A small network was shown many inputs. Here are its activations along a few directions, one row for each input.
In each table, some parts of the input vary, and every possible input appears once, in random order.
A made-up example of a description, with smaller parts first: one of 2 separate values, together with either a single point or one of 9 places around a ring or (one of 6 places along a line, together with one of 8 places around a ring).
Shared parts are said once, and a part with two or three values counts as separate values.

Table:
R1: [-165 -301 382 -211 -62 217 -90 -154 -304 162 149 115 -264 -142 82 -34 48]
R2: [-210 -288 464 -125 -91 187 -158 -118 -158 383 337 22 -237 -56 202 87 153]
R3: [444 302 -631 89 250 -202 332 98 339 -89 -207 -26 -45 55 -160 -72 -279]
R4: [120 -330 120 -151 56 54 68 -155 -291 -12 33 64 -423 -46 -104 -18 -7]
R5: [48 277 -301 4 104 103 114 146 288 42 -60 126 206 -151 50 -111 -182]
R6: [41 279 -200 34 76 100 107 127 363 82 -15 142 265 -105 118 -88 -144]
R7: [-374 412 -114 636 -414 -663 -359 150 11 -695 -369 -585 965 510 -98 342 551]
R8: [-3 300 -211 99 93 74 54 192 444 236 111 13 218 -72 179 24 -85]
R9: [255 -263 42 -106 106 -41 141 -205 -243 -10 36 -10 -497 86 -114 -1 -8]
R10: [-640 -128 510 410 -556 -561 -571 -135 -585 -552 -97 -569 482 585 -113 437 730]
R11: [-200 -277 498 -181 -81 149 -115 -143 -214 289 276 61 -244 -53 170 14 142]
R12: [184 214 -341 -17 159 112 130 167 266 -59 -167 137 158 -96 -74 -185 -277]
R13: [-27 -367 348 -223 -4 233 -63 -128 -337 43 50 126 -307 -94 -19 -101 -38]
R14: [11 309 -182 52 93 33 88 158 387 152 60 65 211 -66 152 -54 -93]
R15: [315 245 -571 39 215 -96 268 138 306 -100 -192 42 41 -70 -158 -97 -260]
R16: [-175 -314 477 -204 -104 215 -93 -168 -238 217 204 130 -211 -98 145 -23 93]
R17: [81 -326 199 -177 4 114 -27 -128 -316 2 35 80 -387 -86 -99 -21 -45]
R18: [296 256 -489 32 156 -26 173 159 281 -92 -182 67 71 -101 -160 -98 -299]
What is each input in this table made of? -> one of 2 separate values, together with either a single point or one of 8 places along a line
The inputs of R6 and R16 match in every part but the choice among 2 separate values. If R15 is changed in the same way as R6 into R16, which row does it become? -> R4
Which other rows does R7 become when the choice among 2 separate values takes its other values? List them by row number. -> R10

Table:
R19: [-66 -244 328 -154 -69 251 -202 15 -284 23 110 -18 -294 -167 10 22 -51]
R20: [-345 -157 561 248 -235 -98 -367 2 -98 -101 151 -283 224 261 104 287 388]
R21: [87 665 -562 -61 125 188 240 336 841 231 -70 375 431 -373 132 -252 -505]
R22: [-270 -80 348 248 -270 -323 -237 -189 -207 -208 110 -312 89 365 -17 422 471]
R23: [178 26 106 -340 132 234 204 -60 252 436 123 273 -124 -283 193 -302 -163]
R24: [251 301 -586 0 411 81 423 30 326 186 21 55 -169 -73 10 -126 -327]
R25: [-368 -27 613 87 -289 9 -301 -181 -272 88 141 12 236 234 306 92 300]
R26: [-662 25 509 236 -457 -187 -334 -53 -98 -41 128 -246 667 150 359 211 598]
R27: [387 -16 -142 -177 165 -88 255 -127 113 286 73 0 -396 -90 -93 -130 -195]
R28: [26 -364 98 -135 60 266 -45 65 -96 259 63 117 -301 -309 15 53 -123]
R29: [84 -315 -120 -93 20 12 97 -159 -190 151 77 67 -439 -218 -91 157 -73]
R30: [-538 -89 426 318 -396 -228 -435 120 -105 -101 48 -469 504 253 186 251 549]
R31: [609 512 -881 167 183 -44 277 272 537 -318 -434 136 386 -121 -221 -95 -517]
R32: [18 343 -349 -166 356 420 366 106 511 330 56 336 84 -276 299 -320 -302]
R33: [166 245 -409 -84 471 352 263 250 443 276 11 117 -29 -169 142 -223 -366]
R34: [336 619 -799 85 208 -171 288 256 621 110 -114 102 196 -163 -144 -62 -520]
R35: [-179 -72 312 175 -275 -258 -272 -218 -361 -77 34 -253 -65 439 18 260 319]
R36: [306 -84 47 -250 227 173 105 86 221 372 70 55 -256 -187 34 -229 -239]
R37: [213 -310 -76 -128 152 -220 298 -149 -164 -149 -228 109 -344 -7 -110 -98 -142]
R38: [-359 -196 376 -100 -195 229 -240 -130 -274 44 158 143 153 21 -25 -36 107]
R39: [-107 -239 173 -205 -28 325 63 -88 -68 317 132 315 -174 -412 157 -32 -41]
R40: [-255 -91 184 205 -146 -375 -259 -83 -435 -524 -166 -270 154 164 -247 177 407]
R41: [-430 -15 57 238 -324 -487 -306 57 -443 -515 -283 -472 423 154 -194 166 583]
R42: [-472 -37 652 159 -295 -65 -266 -168 -96 -45 230 -62 393 162 272 236 439]
R43: [-224 -329 301 -45 -123 180 -346 35 -285 -12 77 -66 12 123 -172 40 32]
R44: [-167 -268 68 -27 -159 -54 -215 -172 -384 -122 78 -97 -122 222 -281 161 99]
R45: [123 -175 152 -181 -3 -202 182 -154 -370 -371 -196 -36 -342 155 -161 -94 -57]
R46: [-251 -150 526 170 -236 -30 -393 -15 -270 26 72 -212 74 338 142 139 238]
R47: [130 199 -197 -207 244 268 277 138 432 366 227 408 -81 -254 238 -238 -175]
R48: [-194 -114 407 -224 -132 302 -105 -139 -270 73 179 192 -152 -272 156 -45 26]
R49: [-454 -6 210 298 -438 -439 -304 -78 -205 -202 0 -509 366 378 62 411 637]
R50: [241 572 -616 32 253 116 131 467 757 204 -129 161 328 -270 -14 -163 -568]
R51: [355 151 -440 -41 294 -67 328 66 260 222 180 137 -334 -66 -47 -59 -206]
R52: [-6 -179 106 -124 -106 9 -68 -194 -386 -80 109 -49 -431 -71 -100 144 6]
R53: [271 94 -255 -107 351 201 175 282 374 315 174 198 -199 -156 83 -154 -247]
R54: [613 62 -520 72 241 56 323 75 245 -224 -153 192 -183 -38 -157 -128 -179]
R55: [517 196 -668 100 371 194 408 42 287 -255 -302 103 3 -37 -79 -173 -316]
R56: [644 -100 -202 -48 104 46 264 -103 85 -152 -266 48 -245 -68 -220 -199 -177]
R57: [-41 -260 116 -66 -42 -270 32 -132 -373 -406 -238 -93 -41 427 -338 -86 33]
R58: [-166 -92 145 126 -150 -306 -305 -108 -574 -414 -254 -202 -1 233 -210 17 260]
The inputs of R35 and R25 match in every part but one. If R22 is changed in the same way as R35 into R25, which row does it become? -> R42
The inputs of R21 and R50 match in every part but one. If R32 is changed in the same way as R21 into R50, which row does it become? -> R33
What is each input in this table made of? -> one of 4 places along a line, together with one of 10 places along a line
Which other rows does R56 become when the place on the line of 10 takes its other values? List them by row number. -> R31, R37, R40, R41, R45, R54, R55, R57, R58

Table:
R59: [237 -103 -124 34 43 -106 99 -14 3 -102 -110 -64 -117 7 -115 18 -1]
R60: [-202 -196 262 -16 -132 52 -203 -47 -356 -174 -50 -69 -13 -29 -29 34 163]
R61: [-224 -212 518 -31 -174 79 -218 -118 -243 10 100 -21 33 141 109 22 200]
R62: [-214 491 -264 397 -166 -317 -149 231 320 -282 -190 -260 756 217 26 147 184]
R63: [218 109 -248 -86 223 8 176 100 196 146 -10 36 -165 -47 -39 -135 -231]
R64: [-389 -195 482 -6 -199 21 -235 -101 -147 315 349 -100 -48 30 232 208 319]
R65: [235 89 -212 47 152 -70 209 -66 101 13 23 -12 -191 78 15 20 -38]
R66: [216 144 -190 -139 132 230 128 91 262 223 48 238 -101 -278 40 -128 -333]
R67: [-63 -126 112 -31 -123 -205 -15 -170 -312 -234 -114 -54 -60 109 -136 19 123]
R68: [75 -131 -120 21 10 -58 -36 -25 -184 -180 -94 -51 -122 99 -243 54 -63]
R69: [112 132 -216 -192 234 366 244 118 362 266 47 357 28 -327 142 -258 -323]
What is each input in this table made of? -> either a single point or one of 10 places along a line
